Each row below holds a small network's activations on one input, seen along a few directions.
In each table, some parts of the input vary, and every possible input appears once, in random order.
Descriptions start from the smaller parts, as in this example, which fits no table here: one of 2 separate values, together with either a single point or one of 11 places around a ring or (one of 4 places along a line, together with one of 8 places around a ring).
Shared parts are said once, and a part with two or three values counts as separate values.
(in the rows, 128 means zero)

Other details of the inputs shift rows strongly along two fixed directions, in all tables alike. That doesn't count.

A family of inputs:
r1: [108 154 140 141 122 146 108 114 166 136 129 134 142 121]
r2: [128 135 118 133 172 153  79 130 144 131 137 151 116 124]
r3: [146  88 140 112 142  96  75 178  74 117 109 106 105 134]
r4: [158  92 139 142  72  84 154 125 110 150 150  92 159 104]
r5: [131 101 123 120 149 125  80 176  83 112 118 113  83 138]
r6: [118 156 126 129 149 117 128 132 132 109 114 132 125 141]
r7: [120 118 123 120 130 140 133 124 117 118 128 132 122 126]
r8: [ 96 172 113 141 126 141 184  83 170 118 148 159 143 140]
r9: [112 172 118 118 146 139 168 101 174 113 111 165 140 145]
r10: [ 96 187 113 130 161 115 152  96 157 117 114 167 147 154]
r11: [182  38 152 145  47 112 145 151  72 163 156  68 134  78]
r12: [114 166 134 161 112  94 191 101 168 123 150 121 162 120]
r13: [112 161 119 121 149 122 131 127 126 117 110 142 127 132]
r14: [112 153 122 172 112 115 191  98 160 130 152 118 156 124]
r15: [114 162 117 137 130 136 159  97 149 118 127 127 147 136]
r16: [138 101 130 116 120 136 145 130 120 138 129 117 115 123]
r17: [146 100 135  78 148 135  92 163  95 122  97 125  89 135]
r18: [141  91 136  86 142 119  74 162  78 116 103 130 108 139]
r19: [140 115 137 104 129 117 137 127 128 136 120 133 126 140]
r20: [114 167 123 134 128 121 190  85 184 128 129 163 164 146]
r21: [102 160 120 108 158 154 127 109 134 101 109 149 127 150]
r22: [148 102 148 173  65 102 176 130 116 150 166  67 168 101]
r23: [116 133 114 127 152 133 105 149 111 112 120 129  99 149]
r24: [122 124 111 125 138 134 109 148  99 127 123 128 103 133]
r25: [118 134 120 118 147 139 106 144 100 121 107 120 119 136]
r26: [143  97 135  87 136 129  81 164  77 110 104 123 102 125]
r27: [122 166 122 125 175 142  90 119 165 125 133 165 129 131]
r28: [117 167 118 166 135 141 150  92 193 148 176 154 150 118]
r29: [150  92 133 157  62 119 196 115 138 156 157 100 161  96]
r30: [114 164 113 109 156 129 126 116 138 104 107 148 119 143]
r31: [115 121 131 127 131 145  69 145 134 135 123 138 102 123]
r32: [126 128 122 103 150 158 116 140 124 114  98 138 117 149]
r33: [157 102 134 111 158 128  42 162 106 140 130 139 115 125]
r34: [127 121 122 111 132 143 139 128 130 133 130 135 105 140]
r35: [117 150 126 115 148 156 131 111 131 113 106 144 123 149]
r36: [181  43 150 146  43 113 144 154  73 165 165  72 128  85]
r37: [118 121 122 131 157 126 110 151 108 110 117 120 104 134]
r38: [139 118 136 107 135 123 116 130 109 124 109 143 121 141]
r39: [ 95 156 124 131 153 151  91 112 166 122 113 160 119 131]
r40: [150 103 164 167  44  99 143 121 149 167 166  94 171  73]
r41: [123 123 117 136 129 126 133 134 109 131 126 120 124 120]
r42: [133 111 113 121 135 133 113 136 104 120 119 117 110 125]
r43: [140  90 116  98 143 153  88 167  95 121 105 135  87 142]
r44: [155  93 149 156  78  77 154 139 108 149 152  86 160 110]
r45: [103 176 104 151 124 131 184  79 174 123 148 147 143 139]
r46: [112 143 127 127 161 133 111 143 118 106 112 120 115 147]
r47: [121 171 130 162 137 144 145  89 188 146 168 143 166 118]
r48: [165  98 153 148  53 103 182 118 121 154 157  94 160  90]
r49: [112 159 128 117 141 149 168  99 161 125 124 138 135 147]
r50: [132 108 143 104 139 125  39 160 114 134 103 140 110 129]
Description of these inputs: one of 5 places along a line, together with either one of 2 separate values or one of 8 places along a line.
Changing only the place on the line of 5 turns r33 into r47. The same change can be made to r50. Which row results?
Answer: r1
Changing only the place on the line of 5 turns r35 into r48. The same change can be made to r46. Which row results?
Answer: r12
Change only the choice among 2 separate values in r28. List by row number the other rows that result.
Answer: r31
Change only the choice among 2 separate values in r2. List by row number the other rows that result.
Answer: r39
A walk changes only the place on the line of 8. It starts at r34 and steps to r43. List the rest of the walk in order.
Answer: r36, r8, r45, r24, r23, r5
Change only the place on the line of 8 in r14. List by row number the other rows that result.
Answer: r7, r11, r16, r29, r37, r41, r42

A family of inputs:
r51: [141  88 115  95 155 138  87 179  54 105  98 110  75 143]
r52: [104 217 123 152 174 139 165  61 230 128 159 185 177 145]
r53: [140 113 129 176  63 105 222 103 135 151 175  87 166 103]
r54: [136  92 134  83 142 132  73 178  57 103  77 106  90 140]
r55: [137 116 145 141  70 100 190 121 113 132 135  87 159 107]
r56: [126 105 131  89 153 142  65 168  78 106  78 119  93 147]
r57: [141  97 143 124  89 112 140 145  90 128 117  89 135 116]
r58: [161  94 137 165  91 125 129 135 120 167 181  84 150  82]
r59: [163  92 143 169  95 127 127 138 122 161 186  83 154  87]
r60: [133  91 118 114 153 144  36 171  81 123 121 127  78 121]
r61: [ 78 196 127 142 153 136 109 103 180 116 117 166 133 147]
r62: [177  89 149 147  90 106 121 135 128 174 174  97 161  85]
r63: [134 129 125 176  99 130 156 109 156 157 175 117 162  95]
r64: [136  91 134  86 142 134  68 178  61 107  79 107  91 140]
r65: [143 126 137 157  78  94 210  93 158 154 164 117 176 115]
r66: [ 75 207 115 124 164 143 171  81 179  95  98 166 143 166]
r67: [ 79 215 115 134 181 161 113  86 198 110 108 185 145 150]
r68: [154 113 142 155  63  81 224 100 138 153 167 102 177 105]
r69: [111 134 139 128 145 124  55 157 129 119 104 130 106 125]
r70: [130 130 136 144 125  98 104 136 155 142 143 138 131 116]
r71: [ 85 182  94 115 197 160 133 109 149  93 100 171 101 176]
r72: [146 124 135 136  93  90 202 109 129 136 145 117 158 120]
r73: [140 123 128 117 126 108 155 124 120 126 124 132 133 137]
r74: [ 87 184  94 111 196 154 143 111 141  87  97 168  99 175]
r75: [146  94 124  81 166 127  70 170  78 114  90 136  88 152]
r76: [155  72 129 139  92 117 138 156  79 140 143  81 119 111]
r77: [118 133 131 183  88 111 155 113 155 154 178 116 148 104]
r78: [ 91 181  99 129 171 145 167 100 153  99 115 158 118 164]
r79: [133  96 118 100 122 190 114 131 127 137 124 143  88 127]
r80: [ 97 170  98 109 186 147 143 121 126  88  99 156  97 169]
r81: [ 79 222 106 133 183 137 140  62 220 113 131 212 144 158]
r82: [153 112 142 157  63  84 219 100 142 156 168 103 178 105]
r83: [134 129 138 121 145 145  67 143 123 134 119 119 128 117]
r84: [131  96 138 104 138 138  23 170  85 122 100 123  93 119]
r85: [ 85 204 117 141 168 124 132  87 204 123 135 194 139 156]
r86: [153 111 142 158  62  85 216 100 144 158 169 103 179 105]
r87: [141 112 143 104 170 155  24 171  99 119 106 120 108 129]
r88: [ 66 227 110 119 174 142 186  72 185  84  93 177 142 173]
r89: [159  70 135  77 115 170  92 144 115 148 116 147  93 122]
r90: [139 116 124  90 157 117 115 149  93 109  98 139 104 150]
r91: [158  96 131 112 144 130  56 162 107 142 126 137 118 117]
r92: [141  94 148 121  58 164 155 109 147 158 138 117 140  98]
r93: [145  83 138 165  92 104  98 164 110 152 159  89 117  90]
r94: [133 104 111  93 165 138  96 172  62  97  94 119  74 151]
r95: [147  89 149 142  63 106 157 136 103 144 137  77 154 103]
What is each input in this table made of?
Answer: one of 3 separate values, together with either a single point or one of 6 places along a line or one of 8 places along a line
Changing only the choice among 3 separate values turns r69 into r70. The same change can be made to r87. Which row results?
Answer: r52
Changing only the choice among 3 separate values turns r91 into r67. The same change can be made to r62. Which row results?
Answer: r83
A walk changes only the place on the line of 6. It starts at r93 and steps to r77. List the rest of the walk in order.
Answer: r60, r63, r58, r59

A family of inputs:
r96: [112 146 117 107 179 123  96 148 108  97  98 143 102 155]
r97: [110 162 141 183  79 101 201  84 175 142 161 105 187 109]
r98: [ 91 184 112 148 142 161 171  84 181 119 135 153 140 138]
r99: [162  81 140 148 114 139  59 163 117 165 167 107 116  89]
r100: [133 123 130  97 140 137 110 132 122 122 101 140 119 139]
r101: [161  91 152 130 109 120  70 140 135 165 156 128 141  93]
r102: [156  91 144 155 114 102  52 167 113 158 155 105 134  97]
r103: [142 111 129 133 121  96 140 146  98 127 135 105 132 127]
r104: [130 145 140 152  76 108 216  82 176 148 157 131 178 113]
r105: [153  87 123 129 113 129 136 147  91 135 142 105 113 124]
r106: [154  83 137  96 124 120 103 154  92 130 109 121 109 126]
r107: [113 142 127 158  96 147 171 101 156 141 152 118 148 110]
r108: [ 81 198  89 107 210 173 127 100 159  89  98 190  97 180]
r109: [123 123 129  84 153 146  76 143 114 114  85 150  99 144]
r110: [152  75 130 129 100 138 116 159  86 138 140  92 111 105]
r111: [123 134 137 155 100 102 154 122 132 131 141 107 150 115]
r112: [121 133 117 104 175 119  89 155  94  99  98 137  96 156]
r113: [ 93 193 119 148 150 119 168  89 172 110 125 148 149 148]
r114: [120 136 128  85 161 148  89 136 125 109  88 156 105 151]
r115: [127 141 118 167  92 123 220  84 162 145 172 118 165 115]
r116: [142 101 124 134 110 138 137 138 106 135 141 107 122 114]
r117: [131 106 136 124 125 115  84 163  88 121 111 104 113 123]
r118: [153  90 156 129  68 120 138 128 120 152 138  97 153  97]
r119: [123 153 128 157 109 101 177 106 144 129 144 115 160 122]
r120: [ 95 192 105  86 208 149 132 101 165  92  85 201 108 188]
r121: [143  82 128 117 120 148  86 168  79 130 122 105  91 121]
r122: [115 154 118  95 167 134 135 114 145 113 100 169 118 157]
Changing only one part turns r110 into r100. The same change can be made to r99. Which row results?
Answer: r101
What is each input in this table made of?
Answer: one of 3 separate values, together with either a single point or one of 8 places along a line
Change only the choice among 3 separate values in r111. List by row number the other rows that result.
Answer: r114, r121
Change only the choice among 3 separate values in r115. List by row number the other rows that result.
Answer: r112, r122

A family of inputs:
r123: [107 158 117 108 177 139  95 137 116  96  99 142 105 150]
r124: [133 141 131 130 116 134 171 102 151 134 137 137 153 127]
r125: [123 130 137 140 108 113 147 118 138 130 129 118 148 128]
r126: [156  75 136 121 138 140  28 189  83 142 129 110  90 111]
r127: [155  79 134 145  82 110 135 157  90 151 145  85 130 100]
r128: [125 126 126 147 106 124 164 121 138 131 146 124 133 121]
r129: [107 156 109  98 181 150 114 118 138 107 104 164  98 163]
r130: [126 151 124 150 137 129 123 105 174 142 156 146 144 120]
r131: [135 126 133 130 107 116 157 116 136 132 138 136 141 122]
r132: [116 142 123 141 117 134 165 110 146 134 143 129 132 132]
r133: [165  67 139 136  80 104 142 147  94 147 152  92 129  98]
r134: [140 102 140 101 142 121  73 172  85 115  97 110 100 132]
r135: [130 126 126 141 121 111 156 116 132 130 140 121 144 131]
r136: [ 93 183 115 127 190 161  74 111 167 113 117 176 115 144]
r137: [125 149 125 137 136 111 162 112 143 123 137 128 141 132]
r138: [181  60 156 129  72  88 123 169  70 152 146  72 139  93]
r139: [115 150 120 149 111 123 165 103 145 131 138 126 150 119]
r140: [148  74 133 101 121 138  69 173  62 129 113  99  90 119]
r141: [149  91 135  92 131 132  85 160  83 131 110 123 100 132]
r142: [117 149 122 135 126 147 157 103 146 123 132 131 143 128]
r143: [126 145 124 131 122 117 156 111 143 133 128 141 146 129]
r144: [101 156 120 102 168 146 105 125 143 100  92 165 103 155]
r145: [131 125 137 130 105 135 153 116 143 134 129 119 145 120]
r146: [ 98 160 109 114 187 146 102 134 127  98  98 157 101 169]
r147: [123 139 123 141 122 143 167 112 147 130 139 127 139 130]
r148: [104 150 114 112 173 143  92 133 115  99  98 146 108 156]
r149: [109 149 130 115 174 151  56 136 153 123 110 161 112 137]
r150: [125 128 138 130 100 126 151 114 142 139 132 120 138 123]
r151: [125 132 132 140 102 115 154 117 142 137 128 120 147 118]
r152: [132 127 120 138 118 114 159 117 134 136 137 124 139 122]
r153: [147  92 134  98 142 121  74 168  76 120 103 122 106 140]
r154: [125 138 130 148 120 114 159 127 131 128 142 112 138 124]
r155: [130 137 123 136 123 135 175 101 151 132 141 131 146 128]
r156: [123 130 127 141 106 126 152 115 133 126 140 124 136 117]
r157: [133 139 137 145 119 124 117 115 163 151 157 141 155 111]
Changing only one part turns r148 into r125. The same change can be made to r142. Which row results?
Answer: r145
What is each input in this table made of?
Answer: one of 5 places around a ring, together with either a single point or one of 6 places along a line
A walk changes only the place on the line of 6. It starts at r138 and steps to r153. List the rest of the walk in order.
Answer: r143, r131, r141, r124
Change only the place on the line of 6 in r128. List by row number the other rows that result.
Answer: r127, r132, r146, r147, r154
Change only the place on the ring of 5 in r136. List by row number the other rows that result.
Answer: r126, r130, r149, r157

A family of inputs:
r158: [122 148 135 166  85  94 197  99 152 136 150 110 173 108]
r159: [132 112 120  79 194 122  41 184  68  95  76 141  71 157]
r160: [ 89 186 110 132 145 155 191  82 174 107 124 156 131 151]
r161: [138 110 133  88 153 136  73 163  91 116  87 128 102 142]
r162: [115 146 108 108 170 149 142 120 133 107 112 155 102 155]
r163: [125 140 124 160  82 128 221  87 156 139 158 109 161 110]
r164: [105 149 101  98 202 141  95 148 108  91  88 157  82 176]
r165: [128 153 140 193  91 124 145  85 202 172 200 131 186  86]
r166: [149  65 125 105 134 128  66 197  39 116  97  88  81 129]
r167: [187  29 155 135  29 107 140 157  73 172 152  62 142  75]
r168: [113 124 116 108 161 138  94 157  90 100  94 123  89 154]
r169: [107 148 123  99 150 155 123 115 142 112  99 162 110 153]
r170: [128 122 132 138 151 152  34 150 139 145 136 137 114 108]
r171: [ 67 224 115 143 204 172  77  86 224 117 127 203 127 151]
r172: [106 169 132 118 145 132 146 103 162 115 111 152 140 149]
r173: [152  89 136  80 157 131  50 176  69 116  88 123  94 142]
r174: [ 93 203 114 111 187 134 153  87 189 104 107 189 138 169]
r175: [138 132 139 171  46 108 242  66 177 163 182 118 196  97]
r176: [ 93 199 114 135 159 115 169  87 167 106 123 160 148 153]
r177: [123 139 124 169  91 105 209  97 143 134 161 106 166 121]
r178: [199  28 163 159  60 105  51 187  91 191 189  69 135  54]
r179: [129 112 136 110 135 114  91 161  86 113 103 112 106 133]
r180: [158  83 132 140  77 121 170 133  97 145 156  86 138 101]
r181: [173  62 145 127  64 107 151 143 100 162 152  96 139  97]
What is each input in this table made of?
Answer: one of 4 places along a line, together with either a single point or one of 5 places around a ring
Changing only the place on the line of 4 turns r178 into r171. The same change can be made to r174. Which row results?
Answer: r172
List by row number the other rows that have the place on the line of 4 in common with r163.
Answer: r158, r161, r166, r167, r170
